[178  95 155 144 125 103 153] -> z252
[178  95 155 119 106 118  90] -> z588
[167 150 166 159 103  90 120] -> z472
miss z252: [103  95 178 144 155 153] : [125]
miss z472: [167 120 166 159 103 150] : [90]
diff z252: [178  95 155 144 125 103 152] : 7, [153]
diff z472: [167 151 166 159 103  90 120] : 2, [150]
miss z588: [ 90 178  95 119 155 106] : [118]
diff z588: [178  95 155 119 107 118  90] : 5, [106]
diff z252: [178  95 155 144 125 104 153] : 6, [103]

[122 112 117 118 138 129 117 107 126  99 134 134 133 113 101 115 112 147
 123 121 131  97 119  98  99 112  95 130 129 112 120 133 123 167 132  98
 114 133 106 128 118 102 140 130 129] = z47
[106 114 118 104 133  92 136 122 102 139 106 139 151 119 111 117 115 118
 137  95  98 113 124 114 137 129 142 104 131 122 131 101  94 152  97 114
 117 107 140 132 132 142 128  96 133] = z422
[101 104 127 130 128 109 127 105 121  92  99 115  92 106 137 126 114 162
 101  98 104  97 147  99 147 106 107 108 130 133 123 103 128 135 109  95
 106  97 100 115 147  96 159 107 116] = z127
[113 104 156 140  98 108 152  94 136 150 129 142 117  96 115 155  91 141
 103 106  93  89 128  89 167 102 156 111 149 158 125 109 137 107 117  94
  91 123 159 150 176 160 128  84 118] = z817
[106 114 118 104 133  92 122 122 102 139 106 139 151 119 111 117 115 118
 137  95  98 113 124 154  80 148  99 112 115  95 159 123  89 136 119 145
 161 118 103 106  79 100 152 136 159] = z27
[151 102  98 100 130 143  91 114 135 155 125 104 164 127 124  91 128 109
 171 146 156 149  93 137 139 115 133 133  97  99  72 149 141 142 127 149
 120 126 147 110 167 151  88 114 125] = z489
[151 102  98 100 130 143  91 114 135 155 125 104 164 127 124  91 128 109
 171 146 156 149  93 137 139 115 133 133  97  99  72 149 141 142 127 149
 120 126 151 105 133 156 104 161  82] = z329
[140 112 135 135 135 141 142 112 133 132 145 144 151 118  82 136 126 138
 154 141 151 127  79 128  84  96 133 139 138 137  95 141 130 171 142 126
 127 145 137 145  82 137 142 156 101] = z282
diff z489: [151 102  98 100 130 143  91 114 135 155 125 104 164 127 124  91 128 109
 171 146 156 149  93 137 139 115 132 133  97  99  72 149 141 142 127 149
 120 126 147 110 167 151  88 114 125] : 27, [133]
miss z817: [155 107 167 115  84 103  93 111 140  91 160 117 104 108 125 123 156 102
 176  89  98 118 158 113 150 128  89  91  94 136 109 129 149 106 117 152
 150  94 128 141 137 156 159  96] : [142]

[143 146 130 170 125 163 107] = z595
[141 146 132 172 120 154 109] = z190
[145 105 114 133 170 130 140] = z444
[113 124 122 103 128 110 133] = z157
[105 114 139 114 112 111 141] = z870
[120 137 153 117 114 149 120] = z153
[118 121 128 113 133 117 131] = z401
[148 151 109 119 163 105 125] = z69
[153 143 113 125 179 124 124] = z718
[118 124 115 120 127 124 132] = z61
diff z401: [118 121 129 113 133 117 131] : 3, [128]
diff z61: [118 124 115 120 128 124 132] : 5, [127]
miss z69: [151 125 163 148 109 119] : [105]
diff z718: [153 143 113 124 179 124 124] : 4, [125]

[158 118 121 148 115 123 156 108 130 129 179  88 130 120 135  89 109 125
  93 105 127 123 110 133 141 166 117 128 107 146] -> z16
[109 104 128 132 134 118  94 132 113 119 119 156 121 134 105 152 120 128
 125 139 120 151 155 145 112 124 152 113 157 123] -> z660
[130 120 136 136 129 114 115 126 121 123 135 147 127 135 118 132 131 128
 118 123 123 149 163 138 120 113 155 122 148 123] -> z944
[174 147 143 146 125 144 184  99 140 130 165 106 164 140 158  99 132 128
 114  95 138 111 123 111 169 161 129 152  95 159] -> z116
diff z944: [130 120 136 136 130 114 115 126 121 123 135 147 127 135 118 132 131 128
 118 123 123 149 163 138 120 113 155 122 148 123] : 5, [129]
miss z660: [128 152 157 132 109 104 119 119 120 124 113 132 151 155 105 134  94 134
 118 145 121 125 139 152 156 120 128 112 113] : [123]
diff z116: [174 147 143 147 125 144 184  99 140 130 165 106 164 140 158  99 132 128
 114  95 138 111 123 111 169 161 129 152  95 159] : 4, [146]

[125 128 139 129 126 125 138 140] : z128
[139 118 136 138 140 117 126 102] : z581
[139 125 140 133 141 129 123 135] : z162
[131 116 137 131 122 132 136 143] : z33
[116 135 130 125 126 123 132 131] : z221
[129 113 136 137 134 116 129 115] : z912
[138 143 144 126 137 128 120 166] : z308
[131 117 134 133 123 124 138 146] : z170
[125 142 121 118 121 140 128 148] : z976
[118 130 106 126 121 128 116 156] : z500
[120 126 119 132 134 118 117 114] : z650
diff z308: [138 143 144 126 137 128 120 167] : 8, [166]
diff z581: [139 119 136 138 140 117 126 102] : 2, [118]
diff z650: [120 126 119 132 134 118 117 113] : 8, [114]
miss z912: [113 115 129 136 137 134 129] : [116]
miss z308: [137 128 120 126 144 138 166] : [143]
miss z308: [144 128 166 143 120 138 126] : [137]
miss z221: [123 130 125 131 135 126 116] : [132]

[108 157  95 123 158 111  97 152  98 171 101 159 165 121  96  88]  z38
[165 147  96 151 148 116 120 100 171 136  86  92 141 138 155 156]  z278
[116 130 149 133 151 115 136 111 118 148 110 152 161 105 138 147]  z543
[133 135 168  87 116 165 117 150 170  86 115 165 152 127 136 121]  z55
[144 148 114 143 147 150  88 119 125  94  86 156  99 122 157 141]  z103
miss z543: [130 148 110 161 105 118 133 136 138 149 116 151 147 111 115] : [152]
miss z543: [115 118 110 152 149 116 161 105 133 138 136 130 148 151 147] : [111]
miss z38: [ 88 121 165 159 101 152  97 108 171 123  95 158  98 111 157] : [96]
miss z278: [136 148 120 171 155  86  96 141 165 138 116 151 147  92 100] : [156]

